These are the activations of a small neural network, seen along a few directions. Each row is one input.
In each table, some parts of the input vary, and every possible input appears once, in random order.
A made-up example of a description, with smaller parts first: one of 3 separate values, together with either a single point or one of 9 places along a line or (one of 4 places along a line, together with one of 5 places around a ring).
Shared parts are said once, and a part with two or three values counts as separate values.

Other details of the inputs shift rows strongly along two fixed directions, in all tables alike. That doesn't count.

Table:
x1: [  8 -19  -1  16   8   4   3  -7   1   4  -5  -3]
x2: [ -2   2  22 -41  -3   5  18 -21  27  34   5  28]
x3: [  7 -15  -2   9   5  16  10   0   0   5  -3 -10]
x4: [  6  -6  -5   7  10   5   7   2 -18  13  -5 -10]
x5: [  9 -16   5  14   7   1  -1  -3  -6  10   2  -9]
x6: [-12  13  -8  -1 -16  -3  -5  12  -5 -11   6   1]
x7: [ 17 -16  -6   5   8   2  12  -1  -1  -1  -4 -11]
x8: [  0  11  -7   5  -6  -9  -7  11   6 -19   4  10]
x9: [-25  29  11 -18 -12 -17 -10   5  14  -2   9  18]
x10: [ 10 -14  -4   3   7  17  11  -5  -6  -1  -2  -8]
x11: [-12  14  -9  -2 -15  -2  -5   9  -6 -13   6   2]
x12: [ -8   6  -2  -4 -12   0  -8   9   6 -22 -13   6]
x13: [ 10 -13   5  11  10   2  -1  -8 -10   6  -1  -8]
x14: [  6  11  16 -41  12 -10   9 -17  20  40  18  24]
x15: [ -4   7  -8  -8  -9   0  -6  11   5 -24  -7   6]
x16: [  9 -20  -6   0   7  10   7  -4  -4  -2 -14  -6]
x17: [  5 -24  -1   4   4  11   5  -2   0   1 -16  -7]
x18: [-14  18   2   4 -14  -3 -12   8  -6  -6  -7   3]
x19: [ 12 -16  -8  10  14   3   6  -6  -3   0   0  -2]
x20: [ -7  16   5   6  -8  -5 -20   4   3 -11   4   0]
x21: [  1  10  21 -39  10  -8   5 -24  21  40  12  24]
x22: [-15  18  -2  -1   0  -8  -9   6  -6 -17   7   0]
x23: [ -2  12  -6   6  -8  -7  -9   3   5 -20   0  11]
x24: [ 10 -17  -6  16  11   3   6  -2   3   6  -1  -4]
x25: [ 12 -17   0   7   6   4   9  -9   0  -1 -11 -10]
x26: [ 11  -9  -3   7  17   4  -3  -7 -10   6   5 -13]
x27: [ 13 -12  -1   8  13   2   1  -6 -12   4   5  -9]
x28: [-10  22  -3   1 -10  -4 -10   6 -10 -10  -5   3]
x29: [-19  15   5   4  -6  -7 -12   5  -2 -13   2  -1]
x30: [  7 -21  -6   4   7   9   8   4   2   3 -11  -8]
x31: [ -6   8  -3  10 -11  -8 -10   9  11 -16   0  10]
x32: [ -8  12   2   0 -15   7  -6   5   4 -20  -5   5]
x33: [  5 -24  -2   4   4   9   6   1   1   3 -14  -7]
x34: [  3  -7  -3  11   9   6   5   2 -13  17  -6 -12]
x35: [ -9  20  -3   1 -10  -6  -8  17  -8  -6   0   2]
x36: [ -7   9  18 -41  12 -13  17 -13  17  41  17  22]
x37: [ -2  18  -1   3  -5  -8 -16  13   0 -10  11  -1]
x38: [  5  -6  -5   5  11   6   5  -3 -19  11  -5 -10]
x39: [  0 -10   0  12   5   5   3   0 -13  17  -9 -11]
x40: [  1  12  -4  -1 -13  -7  -4   3   7 -24  -4   3]
x41: [  3  -2  12 -49   3  -5  20  -8  27  33   3  29]
x42: [-14  18  -2   0  -1 -10  -8  11  -6 -14   7  -1]
x43: [-13  14 -10  -3 -14   0  -6   4  -6 -16   5   2]
x44: [ -5  12   6   7 -12  -8 -16   5   1 -13   4   4]
x45: [ -5 -11   4   9  16   3   3  -9 -13   7  -3 -13]
x46: [ -1  -9   0   7  16   2   4  -9 -15   5   0 -13]
x47: [ -3 -14  -4   7   2  10   6 -11 -13   8  -4 -11]
x48: [  3  10  17 -37  11  -9   7 -17  26  43  17  23]
x49: [  8 -17  -2  14  11   4   4  -9  -2   2  -6  -2]
x50: [ 11  -9   0   8  14   4  -4 -10 -10   7   2 -13]
x51: [ 11 -14  -3   4   6  15  12   0  -6   1  -2  -9]
x52: [ 14 -16  -4  10   6   3  10  -2   5   2  -6 -12]
x53: [ -5  14  -1  -2 -14   6  -5   5   2 -22  -2   5]
x54: [ 14 -13   1  10  10  -1   2   2 -10   9   7 -10]
x55: [  2  12  -7  -2 -10  -7  -3   6   7 -25  -1   2]
x56: [ -3   8  -1   4 -16  -8  -5   8  13 -19  -5   2]
x57: [ -3 -17  -4   9  -1   9   6  -6  -9  11  -2 -12]
x58: [ -9   9   2   3 -18   5  -6  10   8 -17  -2   4]
x59: [  1 -13  -7   5   3  10   7 -11 -15   7  -2 -11]
x60: [ 16 -17  -4   6   6   1  12   2   0   2  -3 -12]
x61: [ -1  15   2   3  -9  -9 -14   3  -3 -17   6   5]
x62: [ -4 -17  -2   9  -1  11   5  -9 -11  10  -4 -11]
x63: [-17  18   0   5  -3  -8  -9  11   0 -11   6  -2]
x64: [  1  -7   1   9   8   7   3  -5 -17  13 -11 -10]
x65: [ -4  12  -2  -1 -15   4  -2  16   4 -18   3   3]
x66: [ -3   7  -7  -7 -10  -2  -5  16   5 -22  -6   6]
x67: [  6   2  12 -36   7 -12  18 -13  28  36  14  33]
x68: [  7 -13   3  13  11   3  -5  -4  -4  12   2 -14]
x69: [ -1 -14  -8   9   3  10   7  -3  -9  12   1 -12]
x70: [ -9  29   9 -16 -14 -17 -12   7  18  -2  14  22]
x71: [ -3   9   1   3 -16  -6  -6   5  11 -21  -6   2]
x72: [  1  15   0   3  -7 -10 -12  11  -3 -15   9   4]
Description of these inputs: one of 8 places around a ring, together with one of 9 places around a ring.
Changing only the place on the ring of 9 turns x13 into x45. The same change can be made to x70. Which row results? -> x63
Changing only the place on the ring of 9 turns x53 into x16. The same change can be made to x2. Which row results? -> x17
A walk changes only the place on the ring of 9. It starts at x22 and steps to x38. List the rest of the walk in order. -> x43, x10, x15, x55, x19, x27, x26
A walk changes only the place on the ring of 8. It starts at x49 and steps to x23. List the rest of the walk in order. -> x19, x8, x67, x24, x31, x1
Which other rows does x28 become when the place on the ring of 8 takes its other values? List them by row number. -> x4, x18, x34, x35, x38, x39, x64

Table:
x73: [ 13 -13 -13  25  -6  15   0   7  -8 -23 -10 -14]
x74: [ -6  14   3   7  -6  -7 -17   3  -1 -14   8   1]
x75: [-16  23  -9  12 -17  -4 -18  24 -15 -31   1  -5]
x76: [  4   2   6 -14   8  -6   4  -6  10  26  10   9]
x77: [ -6  18  17 -50 -11  -8   9  -4  40  13   1  35]
x78: [  9 -18   3  19  16   1   2  -6  -9  13  -1 -13]
x79: [  8 -32  -8  39  16  20  -2  -4 -36  -2  -8 -39]
x80: [ 15 -34  -6   3  16  13  16 -13   2   8 -14  -3]
x81: [ -3  20   9 -24   3 -14   0  -9  12   9  11  17]
x82: [ -8  21   5 -30 -24 -14  -1   2  26  -7  -3  28]
x83: [  4 -14   6 -16  16   5  18 -16   0  45   4   2]
x84: [-23  30  -1  12 -22  -8 -21  18  -4 -28  -2   3]
x85: [ -7  22  -8  16 -12 -11 -21  24  -9 -33   6  -3]
x86: [ -2  -5  -8  16   8   6  -1  -1 -22  -8  -4 -20]
x87: [ 17 -36   4 -15  15  12  33 -20  14  32   0   2]
What do these inputs look like to the network? -> either one of 5 separate values or (one of 2 separate values, together with one of 5 places around a ring)
Which other rows does x81 become when the place on the ring of 5 takes its other values? List them by row number. -> x74, x76, x78, x85

Table:
x88: [-21  29   2  -5 -13  -5 -17   2  -6   2   6  10]
x89: [-15   3 -10  18 -17   4  -7  17  -4 -26 -11  -3]
x90: [ 4  0  9  5 18 -3 -1 -6 -4 18  9 -6]
x91: [ -4  24 -10   1 -17 -16 -11  23  15 -33   8  16]
x92: [  3 -19   1 -26  13  14  25 -17   2  24  -6   0]
x93: [ -3 -12   2  15  10   4   5  -8 -23  20  -2 -16]
x94: [ 15 -12   1  -1  26  -4   3  -4 -11  22  11  -4]
x95: [ -2  16 -14  25  -1 -17 -21  18 -18 -31  11 -16]
x96: [  0 -14  -3  40  16   8  -8   0 -27  -1  -7 -30]
x97: [-17  12  -3   0 -17   0  -7   3   2 -24  -6   9]
x98: [  8 -29   0  12  12   8   8  -6   4  12 -11 -11]
x99: [  6 -21   2  -2   5   9  15  -6  -1  21 -16  -3]
x100: [ -7   7  -6 -14 -12  10   7  -1  -1  -9  -2   4]
x101: [ -4  -1   8 -26  -5   3  13 -19  12  20  -1  18]
x102: [  4 -24   5  14  22   1   5 -19 -15  29   3 -21]
x103: [-10  26  13 -24 -21 -10 -10  -5  24  -8   1  28]
x104: [  0  20  -7  20  -2 -16 -16  17 -13 -21  13  -7]
x105: [  4   6  -4  19 -10  -4 -14  20   5 -29  -6  -7]
x106: [ 15 -26  -3  20  12   6   3   5   1  -4  -5 -18]
x107: [  0  23   1 -24  -6 -17  -2   1  23 -14  13  28]
x108: [ -3  -2  -3  -3  10  13   6  -7 -22  23   4 -11]
x109: [  2 -10  -9   2  -7  15  10  10  -9  -3 -10 -10]
x110: [14 -7  7 -3  8  0  2 -7  8 -1 -3  0]
x111: [ -1  -2   1   6 -11   2  -3   1  11  -2  -2   4]
x112: [ 10 -15  -2  41  15   2  -7   4 -25  -4   5 -32]
x113: [ 11 -18   7   0  11   6   8 -17   4  12 -12  -4]
x114: [ 18 -25   0  12   9   8   9  -4   4  11   2 -10]
x115: [ -2  -6  -6  15  -5   8  -4   2 -12 -19 -19 -12]
x116: [ -1  20   7 -11 -19 -10 -11  12  22 -14   6  17]
x117: [-13  27  10 -24 -22 -10  -8  -7  27  -7   6  30]
x118: [  2  -9 -11   8  -1  16   6   5 -18 -16 -17 -18]
x119: [19 -5 -3 -6  6 -3  4 -4  4 -4  4  5]
x120: [-10   1  -7  -7 -10   9  11   9   2  -5  -4   3]
x121: [ 11 -23   2  13   3  10   5  -4   1  10  -9  -9]
x122: [ 7  0  3 -1 -3  0 -2 -5 10 -8  6  4]
x123: [ -9  -3  -7  10   5  11  -3  11 -29  -2  -2 -19]
x124: [ 15 -21  10 -10  19   4  16 -21  13  20   6   6]
x125: [ -4 -10  -9  34  -7   6  -9  13  -4 -26 -10 -14]
x126: [ -7  -4   6 -29  13   0  19 -19  -7  42  10  -1]
x127: [ -3 -11   8 -27   7   3  15 -21  12  24  -7  14]
x128: [ -3  -6   3  -8  11   7  16  -9 -18  30   6 -10]
x129: [  5  16  12 -29  18 -17   9 -11  11  34  18  22]
x130: [ 11   9   1 -22   0 -10   5  -8  18   2  12  20]
x131: [  6  18 -12  13 -14 -13 -15  27   5 -37  -3   2]
x132: [ -5   3   7 -21 -13   0   7  -3  13  16  -6  18]
x133: [ -5 -15   2  10  12   8  -1  -3 -23  17  -4 -12]
x134: [ -4  10  -4  16 -14  -6 -13  19  11 -32   3   2]
x135: [  9  15  -5  -6  -4 -12  -6   7   8 -22   0  10]
x136: [ -5  31   7 -14 -23 -12 -18   8  20 -28   7  21]
x137: [-22  24   1   5  -8  -5 -13   7 -12  -6  -2   2]
x138: [ -4   7   0  25   2  -4 -24  17 -15 -21   7 -15]
x139: [ 11   2 -11  22  13  -2 -12   5 -20  -3  11 -14]
x140: [-13   1   2  -2   3  -5  -1  -8 -13  16   2  -6]
x141: [-11  11  -1  33  -7  -5 -20   9 -17 -17   2 -17]
x142: [ -5   6   6 -42  -9   5  23  -8  20  31   5  23]
x143: [  5 -14  -5  -7   3  14  18   3  -5  12 -13  -8]
x144: [19 -6 -4 -3  3 -4  6  5  7  2  3  5]
x145: [-19  22  -5 -18 -20   2   0   7   5 -23  -1  14]
x146: [  4 -24   3  26  20   9  -6  -6 -22  15  -3 -22]
x147: [ -5   7   9  -1   5  -1  -9 -13  -3  22   8   2]
x148: [ -3  -3  -5  11 -12   8  -6   2 -11 -19 -13  -6]
x149: [-15  45   7  -7 -16 -17 -29  10   9 -13  20  16]
x150: [-15  19   9 -32 -22  -7   5  -3  25  13   2  32]
x151: [-19  13  -6   3 -22  -4 -12  18   6 -25 -11   6]
x152: [  2 -22  -7  -4   7  16  19   1  -5  11 -10 -11]
x153: [-10   5  -5   7   6  10   3   5 -24   4  -2 -16]
x154: [ 15 -12 -12  13  12  -2  -1   4  -4 -21  -2 -10]
x155: [  3  -6   5   9  15  -7  -4  -7  -8  11  12 -15]
x156: [ 13 -10 -17  24   4  -3  -5  19  -3 -27  -4 -14]
x157: [  9 -10   5  -3  10   0   2  -8  11  -2   1   0]
x158: [ -1   4   9 -45  -4   6  21 -16  12  24   0  22]
x159: [11  4 -6 -5 -4 -8  3  8 13 -4  9 11]
x160: [ -5   3  11 -22  -1  -6   2 -15  22   8  -1  18]
x161: [  8 -13   8  -4   4   1   8  -8  13  19 -10   4]
x162: [  3 -14  10  -9   8   3  11 -21  13  16  -1  10]
What do these inputs look like to the network? -> one of 5 places along a line, together with either one of 5 separate values or (one of 2 separate values, together with one of 5 places around a ring)
Changing only the place on the line of 5 turns x155 into x140. The same change can be made to x136. Which row results? -> x148
Changing only the place on the line of 5 turns x139 into x88. The same change can be made to x156. Which row results? -> x151
Which other rows does x95 become when the choice among 5 separate values takes its other values? List them by row number. -> x94, x104, x129, x139
Which other rows does x143 become when the place on the ring of 5 takes its other values? List them by row number. -> x109, x120, x142, x152
Which other rows does x123 become when the place on the line of 5 takes its other values? List them by row number. -> x94, x133, x138, x146
